Each row below holds a small network's activations on one input, seen along a few directions.
In each table, some parts of the input vary, and every possible input appears once, in random order.
Descriptions start from the smaller parts, as in this example, which fits no table here: line(4) and (point or ring(9) or (values(2) and ring(5))).
Shared parts are said once, and a part with two or three values counts as separate values.
In the rows, zero is written as 128.

A family of inputs:
R1: [159 124 122  91 134 149 112 136 153 134  46 148 142 157  90]
R2: [202 138 114  91 112 142 121 129 141  89  81 172 144 190 123]
R3: [ 55 109 145 157 161 106 137 132 121 147 155  92 111  87 152]
R4: [ 78  66 131 125 164 128 153 152 140  91 146 152 112 103 169]
R5: [180 200 117 144  81 137 106 105 115 179 132  97 134 122  82]
R6: [198 137 118  88 104 138 115 122 137  96  78 172 157 195 108]
R7: [ 63  58 154 108 151 128 146 137 132 103 133 141 129 149 144]
R8: [196 208  97 160  95 140 118 122 124 164 146 106 111  84 109]
R9: [114  78 140 120 125 116 157 131 119  59 170 176 131 150 174]
R10: [ 74 128 155 146  90 114 130  96  89 156 215  82 140 144 119]
R11: [ 60  56 164 105 140 125 146 128 126 111 125 145 137 152 126]
R12: [152 175 114 139 147 128 102 131 140 179  67  99 124  94  98]
R13: [185 201 106 145  90 141 108 114 120 170 142  95 125 121  97]
R14: [218 148  97 112 120 143 133 143 147  76  91 186 123 140 144]
R15: [174 197 117 135  79 136  98 101 114 183 132  91 145 138  75]
R16: [104  74 158 111 119 115 152 121 114  69 162 164 144 182 160]
R17: [179 136 102 117 152 154 129 157 163 116  59 161 110 101 127]
R18: [164 127 122 100 136 151 119 140 154 131  46 153 131 141  97]
R19: [ 98  69 157  99 117 115 146 116 113  71 160 161 153 200 153]
R20: [168 129 112 102 147 154 119 149 160 122  54 149 123 138 114]
R21: [ 49 106 143 149 157 102 126 127 118 154 155  91 127  96 140]
R22: [214 146 105 108 116 141 129 137 144  82  87 183 131 153 134]
R23: [ 73  63 138 120 159 127 150 147 137  96 142 150 119 116 159]
R24: [190 204 100 151  95 142 112 120 123 165 146  98 117 109 106]
R25: [ 95 139 125 169 106 115 143 117 101 139 234  98 114  86 151]
R26: [146 173 124 133 145 129 100 127 139 182  62  92 128 114  94]
R27: [ 90 136 141 165 101 118 145 111  97 142 225  94 113 103 144]
R28: [ 70  61 151 117 150 127 151 139 132 102 134 150 123 126 146]
R29: [117  77 125 118 133 120 158 137 123  50 177 180 124 142 186]
R30: [157 178 107 145 151 129 106 137 143 174  72 102 117  82 107]
R31: [ 84 133 141 157  99 116 137 108  95 146 225  89 124 119 137]
R32: [ 38 102 160 137 151 102 121 117 113 161 145  80 138 128 127]
R33: [140 171 131 127 140 128  97 122 136 187  57  88 135 126  85]
R34: [163 180 100 150 156 131 111 142 146 168  77 105 109  69 116]
R35: [ 60 111 129 160 166 104 135 137 125 143 164  97 112  71 158]
R36: [ 79 132 152 155  90 113 135  99  89 156 215  91 133 120 121]
R37: [108  73 140 109 124 116 150 127 117  62 169 173 140 168 167]
R38: [209 143 115 103 114 142 128 133 142  86  82 175 135 173 130]
R39: [ 44 104 150 144 153 101 122 121 115 159 150  87 135 109 131]
R40: [173 132 103 108 150 152 120 153 162 120  59 156 120 118 119]
- Changing only one part turns R6 into R19. The same change can be made to R8. Which row results? => R25
- What is each input in this table made of? => values(2) and line(4) and line(5)
- Which other rows does R4 become when the line(4) part takes its other values? List them by row number. => R25, R29, R35
- Which other rows does R17 become when the line(5) part takes its other values? List them by row number. => R1, R18, R20, R40
- Which other rows does R22 become when the values(2) part takes its other values? List them by row number. => R9

A family of inputs:
R41: [109 118 121 153 119 111 142 129 109  69 212 146 102 116 216]
R42: [147 198 136 145  85 125  89 104 110 175 150  66 144 168 109]
R43: [ 73  24 143  86 163 166 151 164 167 115  93 148 123 171 108]
R44: [121  77 159  94 167 111 123 141 137  74 122 142 170 214 164]
R45: [127 110 119 142  95 154 184 138 102  80 244 150  81 108 167]
R46: [228 198  77 149 162 110 104 145 151 139  82 122 130 103 137]
R47: [ 90 128 156 140  49 136 135  91  77 151 234 118 145  95 110]
R48: [135 185 129 141 141  94  89 102 107 191 118  55 145 159 105]
R49: [ 53  60 130 137 170 157 159 157 144 117 150 141  66  58 176]
R50: [240 199  62 119  75 187 124 124 133 133 136 158 110  97 103]
R51: [182 127 144 123 145  79 131 116 126 100  53 176 152 163 126]
R52: [148 183 115 109  51 167 110  83  90 187 172  91 123 152  73]
R53: [ 32 118 156 152 148  91 116 114 106 160 145  83 154  74 131]
R54: [ 80 141 119 115 137 164  96 121 131 225  86  71 100 111  61]
R55: [193 141 152 128  91 113 129 113 131  81  85 185 153 173 126]
R56: [ 18  84 145 149 139 124 130 119 118 192 148 105 118  58  88]
R57: [127  86 136 100 116 121 130 132 135  60 157 153 156 227 143]
R58: [194 129 129  93  58 157 150  96 109  94 107 212 132 158  91]
R59: [107 112 138 159 181  93 148 147 116  82 185 125 109 110 217]
R60: [228 210  57 143 107 136  97 131 141 124 110 145 125 114 134]
R61: [194 187  74 137 172 129 114 161 175 142  53 111 112  76 121]
R62: [ 87  56 155  88 171 129 142 150 162  85  89 133 159 186 155]
R63: [ 86 141 162 177  86  84 122 105  97 143 214  98 160 115 136]
R64: [145  68 155  77  73 176 153 130 126  70 179 159 147 206 126]
R65: [102 175 140 131 150 127  95 122 131 193  87  41 136 130  99]
R66: [183 157  78 132 162 173 121 176 188 172  58 130  81  56  87]
R67: [ 68  96 119 153 193 105 169 154 138  91 154 120  90  86 193]
R68: [127  83 133  97 139 150 139 137 150 134  19 193 110 116  82]
R69: [141 122 143  98 151 118 124 135 139 100  16 174 145 134 124]
R70: [ 73 129 155 173 144  54 123 102  94 160 182  89 160 106 133]
- Changing only one part turns R50 into R46. The same change can be made to R64. Which row results? => R44
- What is each input in this table made of? => line(5) and ring(6)
- Which other rows does R66 become when the ring(6) part takes its other values? List them by row number. => R43, R49, R54, R56, R68
- Start at R52 and move only the line(5) part, one step at a time. The first step leads to R42. Which rows follow, in order? => R48, R65, R54

A family of inputs:
R71: [127  99 137 130 129 136 161 136 122  84 175 143 103 152 170]
R72: [228 180  80 115 116 184 118 152 161 150  68 140 104 113  90]
R73: [ 80 103 146 134 162 126 134 134 121 141 119 120 108  93 145]
R74: [ 92 125 135 118  97 117 120 100  96 135 190 108 148 157 122]
R75: [121  99 156 133 115 130 156 128 118  81 163 156 117 146 167]
R76: [ 72  98 149 141 150 109 137 125 119 143 111 127 114 100 127]
R77: [104  96 167 115 105 127 147 115 113  96 157 134 134 193 139]
R78: [ 96 129 147 164 121 104 138 120 118 150 162 106 134  97 119]
R79: [220 173 106 117  98 163 117 128 150 153  54 156 128 114  67]
R80: [108 128 123 138 104 119 125 113 105 119 195 131 130 113 151]
R81: [103 124 128 138  98 105 136 103  97 123 189 137 140 116 130]
R82: [211 183 100 132 140 118  97 131 138 130  60 137 142 126 137]
R83: [ 61  99 155 120 149 122 121 122 118 155 111  99 122 142 119]
R84: [ 82  73 137 117 142 111 141 134 138 102 129 159 148 123 133]
R85: [ 90  77 132 113 154 129 139 145 136  97 136 152 142 113 149]
R86: [118  93 158 139 107 113 162 120 112  87 157 164 125 151 147]
R87: [208 178 109 100  94 176  98 127 152 168  55 128 132 157  56]
R88: [102 138 127 153 141 127 142 136 130 145 177  85 112  96 142]
R89: [191 184 112 115 137 113  84 121 135 145  58 116 154 174 105]
R90: [112 129 106 134 117 125 134 120 108 118 204 117 117 117 152]
R91: [ 82 133 156 141 118 117 125 116 118 160 161  76 142 137 111]
R92: [ 93  76 112 115 162 132 135 154 148 100 147 140 124 126 157]
R93: [212 185  80 131 151 126 102 140 146 128  69 126 127 134 141]
R94: [199 184 108 132 136 100 103 123 138 128  56 143 146 132 114]
R95: [ 73  74 146  92 144 125 127 130 135 116 132 129 157 163 123]
R96: [100 136 146 157 128 120 134 128 125 146 167  98 126  92 139]
R97: [222 181  99 117 101 177 113 142 154 148  57 148 116 106  82]
R98: [ 77 108 127 134 168 132 138 142 134 136 125 107  91 102 152]
- Changing only one part turns R92 into R84. The same change can be made to R93. Which row results? => R94
- What is each input in this table made of? => line(4) and (values(2) or ring(5))
